Each row below holds a small network's activations on one input, seen along a few directions.
Each table varies a few parts of the input and shows all the possible inputs, shuffled.
Descriptions start from the smaller parts, as in this example, which fits no table here: line(6) and (point or ring(9) or (values(3) and ring(8))).
Shared parts are said once, and a part with two or three values counts as separate values.
In the rows, 128 means zero.

Other details of the inputs shift rows strongly along two fixed directions, in all tables alike. That doesn't count.

A family of inputs:
x1: [110 118 178 107 162 165 111 121 180  88 167 176 146 194]
x2: [113 118  97  85  79 129 111 113 139  92 101 118 122 163]
x3: [182 167 155 151 172 135 140 130 146 126 184 180 122 136]
x4: [147  83 143  89 158 122 117 137 143 100 202 154 192 184]
x5: [152 138  84 189 104 111 151 113 105 164  99  60 118  48]
x6: [110 153  86 149  83 124 155 100 113 138  36  95  96  70]
x7: [161 155 184 147 190 149 147 120 143 123 166 182 121 119]
x8: [172 150 156 149 180 141 156 149 112 145 166 195 129 150]
x9: [107 119 119  71  94 131  91 127 124  91 114  87 114 146]
x10: [168 123 116 166 150 102 141 123 124 144 155 122 151  98]
x11: [ 82 108 104 112  78 159 107 131 145 116 100 120 111 179]
x12: [120 118 113 113 109 134 126 131 122 127 111 147 107 149]
x13: [137 140 146 153 154  96 143 126 134 149 133 139 139  86]
x14: [107 124 164 105 156 157 111 123 190  96 172 189 149 191]
x15: [158 207  75 247 103 117 172 106 104 173  43  78  86  59]
x16: [121 153 117 127 131 107 134 124 122 136  90 122 112  79]
x17: [ 97  56  95  95  91 121 107 132 126 126 119 105 144 143]
x18: [137 100 159 137 168 133 133 117 140 129 163 130 150 100]
x19: [123 123 123 113 103 108 109 127 135 124 143 102 133 127]
x20: [164 160 165 141 189 137 163 128 134 129 156 194 145 132]
x21: [162 150 151 135 149 144 131 121 133 111 155 145 113 142]
x22: [ 85 106  99 114  83 147 108 128 142 116  93 128 118 184]
x23: [ 85  85 116  86  80 120  99 139 126 128 124 103 122 145]
x24: [129 101 106 158 116 125 134 132 110 163 127 100 121  86]
x25: [175 172 155 136 182 117 123 145 136 131 193 169 124 119]
x26: [123 184  96 202 111 137 176 107 108 159  37  94 112  79]
x27: [134  92 122 122 118 129 114 116 127 115 144  86 143 124]
x28: [114  95 191  82 163 127 103 130 160 100 191 159 158 159]
x29: [ 88 106 106  70  89 132  96 145 120 118 114 114 105 144]
x30: [168 101 168 163 190 137 133 144 121 154 199 154 140 116]
x31: [128 160 109 177 110  99 169 118  89 171  57  76 125  44]
x32: [ 92 103 102  71  94 120  97 143 119 117 104 121 112 148]
x33: [ 88 109 101 108  86 155 121 135 126 116  88 121 131 194]
x34: [ 87 119 114  60 103 124 116 127 122 102  89 115 141 138]
x35: [121 112 114 151 125 119 143 111 130 147 117  99 136  67]
x36: [141 125 147  72 158 113  94 142 154  93 189 175 147 177]
x37: [178 151 162 148 179 104 141 145 123 139 191 158 163 135]
x38: [202 217 126 206 179 103 172 139  82 175 123 126 111  53]
x39: [104  99 127  88  83 121  95 122 129 101 125  76 133 146]
x40: [118 124 118  93 122 125 123 154  99 130 116 131 123 144]
x41: [162 184  87 222 103  79 164 116  85 185  65  60  98  23]
x42: [148 164 161 173 187 138 146 122 166 133 156 195 141 140]
x43: [123 140 127 141 109 154 116 116 145 104 115 108 119 165]
x44: [134 148 150 126 154 140 142 117 151 122 145 171 120 122]
x45: [ 80 117 116  63  98 127 102 123 141 102 104 114 120 124]
x46: [127 142 127 136 125 132 122 141  92 147 106 104  86  96]
x47: [ 86 104 119 115  85 167 106 128 135 110  95 108 108 181]
x48: [149 148 132 155 140 142 143 136 121 151 136 156  94 117]
x49: [127 113 112 146 132 116 156 116 110 145 103 101 157  83]
x50: [ 89  81 131  89  86 130  97 137 116 121 119  91 120 146]
x51: [132 169 103 176 106 139 135 113 138 133 104 108 108 127]
x52: [186 169 150 148 178 131 154 132 125 125 171 180 141 149]
x53: [114 104 126 110 113 114 127 149 103 140 126 120 141 145]
x54: [ 83 113 132  65 104 137 100 121 131  94 100 103 118 127]
x55: [140 115 146 137 148 104 125 150 125 152 161 154 132 129]
x56: [ 99  62  97  92  93 129 121 137 106 125 115  99 156 150]
x57: [149 143 179 146 184 111 137 135 151 146 187 170 145 101]
x58: [ 98  98 122  88  85 159 109 127 119 106 101 114 100 162]
x59: [172 176 149 174 180 140 150 133 140 127 169 176 150 170]
x60: [ 89  68 105  87  98 117 116 112 144 109 109 105 161 123]
Each input here is: values(3) and line(4) and line(5).
Question: The inputs of x41 and x15 match in every part but the line(5) part. If x57 is changed in the same way as x41 into x15, which row does it become?
Answer: x14
Question: The inputs of x1 and x54 match in every part but the line(5) part. If x47 is changed in the same way as x1 into x54, which row does it become?
Answer: x46
Question: Change only the line(4) part in x20. List by row number the other rows that result.
Answer: x6, x7, x44
Question: Change only the values(3) part in x60. List by row number the other rows that result.
Answer: x10, x17
Question: Change only the line(4) part in x16. List by row number the other rows that result.
Answer: x34, x45, x54

A family of inputs:
x61: [102 135 128  95 107 126 101 149 135 132 124 151 101 137]
x62: [ 65 118  98  77  60 124 115 122 111 125  53 106 107 128]
x63: [ 90  49  83  86  60  97  89 144  93 140 113  52 129  92]
x64: [105  84 140  95 151 160 112 135 158  96 152 166 163 199]
x65: [140 140 149 119 165 132 110 143 129 126 154 170  93 130]
x66: [ 91 117  94 144  63 131 113 101 142 111  75  59 133 132]
x67: [152 168  52 188  71 114 142 120  89 159  66  62  95  86]
x68: [ 96  58 140  43 102 171  89 144 151  77 170 145 147 241]
x69: [120  85 162  97 139 163 122 117 167  91 177 162 157 195]
x70: [137 146 123 169 139 128 146 127 120 137 112 100 145 132]
x71: [ 88  80 102 109  80 149 127 105 143 105  78 101 127 154]
x72: [131 132 101 150  79 131 108 133 113 139  93  83 109 145]
x73: [155  90 124 147 144  88 142 135  78 178 142  99 146  59]
x74: [ 70  95  84 104  52 142 122 119 115 129  61 103 124 163]
x75: [135 166 103 134 112 107 131 104 138 118 107 102 128  74]
x76: [138 142 153 110 145 140 129 146 116 125 149 140 106 127]
x77: [105  88 150  98 136 143 121 126 181 110 165 185 161 200]
x78: [108 117 111 132 100 138 133 150 127 140 118 140 121 160]
x79: [180 201 132 170 186 107 164 128 113 147 139 144 137  68]
x80: [ 97 118 140  73 123 151 117 126 132 102 118 117 133 137]
x81: [118 123  65 116  61 121 130 108 104 115  70  82 136 148]
x82: [154 136 155 192 184 146 140 117 156 134 171 173 135 125]
x83: [146  67 140 106 154  91 122 159 104 155 192 120 155 106]
x84: [114 168 128 152 150 120 153 134 120 153  98 140 117  81]
x85: [165 167 186 161 206 116 156 137 157 157 175 213 131 100]
x86: [ 68   8 127  20 111 111  81 145 135  89 177 107 201 167]
x87: [ 89  64 123  68 108 153 100 123 136  87 130 147 142 221]
x88: [206 160 141 163 191 119 148 150 135 136 204 185 149 157]
x89: [111 140 136 103 138 116 131 146 130 138 133 156 102 138]
x90: [146 120 157 140 144 129 131 123 155 113 156 144 158 170]
x91: [136 154  84 187  82 118 150 128  87 159  57  55  98 102]
x92: [ 96  41 141  85 125 100  94 130 147 112 189 110 179 117]
x93: [159 176 151 179 202 129 163 131 115 156 124 155 111  66]
x94: [143 131  94 141  99 118 145 106 139 118 105 106 148 133]
x95: [104 125  94  66  78 107 118 103 142  86  87  99 138 126]
x96: [140 155 150 149 137 137 158 111 121 137 110 119 104  71]
x97: [135 154 119 145 134 124 144 140  98 144  93 120  81  85]
x98: [132 138 104  69 105 112 114 138 124  98 125 124 127 143]
x99: [ 92  95 107 104  74 157 123 114 107 109  92  93 124 168]
x100: [130  34 176  68 162 102 105 141 152 116 226 155 197 143]
x101: [ 90 120 116  80  75 143 121 110  96 113  71  85 101 123]
x102: [ 75  79 142  14  89 156  64 139 147  71 158 137 117 203]
x103: [116 135  70 185  76 139 133 123  93 158  49  73  72  93]
x104: [162 172 157 190 186 130 147 117 140 153 134 156 105  53]
x105: [119 163 102 139  83 108 134 116  82 141  43  67 100  82]
x106: [171 152 154 179 160 125 142 137 112 142 155 152 146 149]
x107: [165 145 124 194 152 144 158 145 108 161 121 142 102 110]
x108: [154 148 164 179 204 140 157 148 147 155 184 202 158 148]
x109: [ 61  63 133  63 101 149  83 119 196  81 164 163 167 226]
x110: [156 158  86 170 127 122 157 119 117 143  95  99 147 105]
x111: [107 123 176  88 167 131 103 123 187 110 185 198 144 157]
x112: [132 149 161 123 147 109 132 122 141 108 140 136 135 123]
x113: [171 191 162 191 176 111 143 119 140 152 142 132 121  62]
x114: [169 155 181 160 204 128 154 129 144 137 161 192 120  92]
x115: [101 127  90 153  73 136 120 140 119 153  90 113  99 136]
x116: [127 147 162 105 167 121 119 139 137 105 153 145 153 144]
x117: [114 137  85 175  88 152 157 108  98 158  42  51 110  86]
x118: [162 164 128 108 149 110 113 139 129 118 172 157 118 130]
x119: [144 177  77 139  89 100 148 107  79 148  48  77 103  65]
x120: [189 171 138 199 189 114 155 110 156 140 187 157 151 116]
x121: [119 153 114 116  88 114 103 135 110 129  92  84  93 114]
x122: [129 164 114 135 101 108 130 140  97 137  82  84  98  97]
x123: [149 157 173 150 172 142 134 115 148 132 165 149 119  90]
x124: [165 143 165 193 179 155 147 116 152 142 185 156 135 121]
x125: [186 159 160 197 183 149 144 145 123 162 188 163 105 130]
x126: [126 111 167  73 165 142 108 134 134 102 161 189 132 170]
Question: The inputs of x111 and x85 match in every part but one. If x66 is changed in the same way as x111 into x85, which row does it become?
Answer: x90
Question: Describe the family of inputs behind these rows.
Answer: line(6) and (point or (values(2) and line(5)))
Question: Change only the line(5) part in x85. List by row number the other rows that result.
Answer: x95, x96, x112, x114
Question: Change only the line(6) part in x103. List by row number the other rows that result.
Answer: x64, x71, x82, x87, x107

A family of inputs:
x127: [ 89  89  67 127  58 128 143 108  99 132  43  54 136 101]
x128: [174 181 130 197 162 137 167 144  85 174 113 149  87  92]
x129: [187 167 133 188 159 100 153 146  82 175 144 111 114  70]
x130: [ 65  68  78  96  35 126 101 106 132 113  71  50 125 123]
x131: [121 103 175  59 169 144 102 133 196  72 213 228 175 236]
x132: [181 145 146 173 176 100 146 152 108 174 175 156 121  85]
x133: [ 92  95 160  60 146 150 102 135 182  81 174 200 171 234]
x134: [177 183 147 197 178 140 147 124 141 145 155 158 110 109]
x135: [ 94 100  68 129  51 124 116 107 116 126  65  35 115  93]
x136: [100 101 146  80 118 153  95 119 177  85 159 163 133 200]
x137: [187 195 154 174 174 124 147 149 105 152 155 157 103 119]
x138: [ 90 136  69 110  44 124 118 124 101 130  39  76  79 115]
x139: [ 57 115  99  23  56 108  92 118 103  98  49  67  94  86]
x140: [186 158 150 187 183 106 161 128 120 152 166 137 157  94]
x141: [110  62 152  53 142 123  97 129 178  83 203 179 192 205]
x142: [ 72 130 111  83  72 120 115  99 122 113  40  54  91  46]
x143: [ 72 121  62  86  38 137 113 101 134  92  39  71 123 151]
x144: [ 68 125  85 140  50 148 125 112 123 131  35  64  93 119]
x145: [154 195 157 156 181  99 164 110 121 151 110 138 117  18]
x146: [102  57 161  44 145 126  81 164 146 104 207 178 168 212]
x147: [159 187 135 199 162 124 160 152  95 181 112 149  88  88]
x148: [ 74  87  83 138  56 127 121 114 113 141  55  43 119  97]
x149: [189 155 139 170 178 102 141 151 104 166 179 147 124  89]
x150: [ 64 102  71  91  42 154 127 104 121 100  30  80 122 156]
x151: [110 112 153  78 122 155  94 123 165  75 161 145 140 210]
x152: [118  70 144  49 147 125  93 131 174  75 205 169 194 208]
x153: [172 137 138 217 164 135 169 126 105 178 136 118 120  66]
x154: [181 200 121 190 158 120 154 142  98 165 122 140  86  86]
x155: [168 174 139 220 163 154 171 121 114 166 114 139  95  88]
x156: [201 140 168 181 213 121 159 160  99 177 201 182 132 104]
x157: [ 94  68 141  77 131 126 106 132 157 103 163 152 184 186]
x158: [134  70 189  63 171 139  83 138 178  75 249 178 186 223]
x159: [181 195 151 189 179 127 163 123 130 139 142 158 132 118]
Question: The inputs of x137 and x159 match in every part but one. If x146 is changed in the same way as x137 into x159, which row does it become?
Answer: x157
Question: Describe the family of inputs behind these rows.
Answer: values(3) and (point or (values(2) and line(5)))
Question: Change only the values(2) part in x149. List by row number the other rows that result.
Answer: x154
Question: Change only the values(3) part in x129. List by row number the other rows that result.
Answer: x140, x158
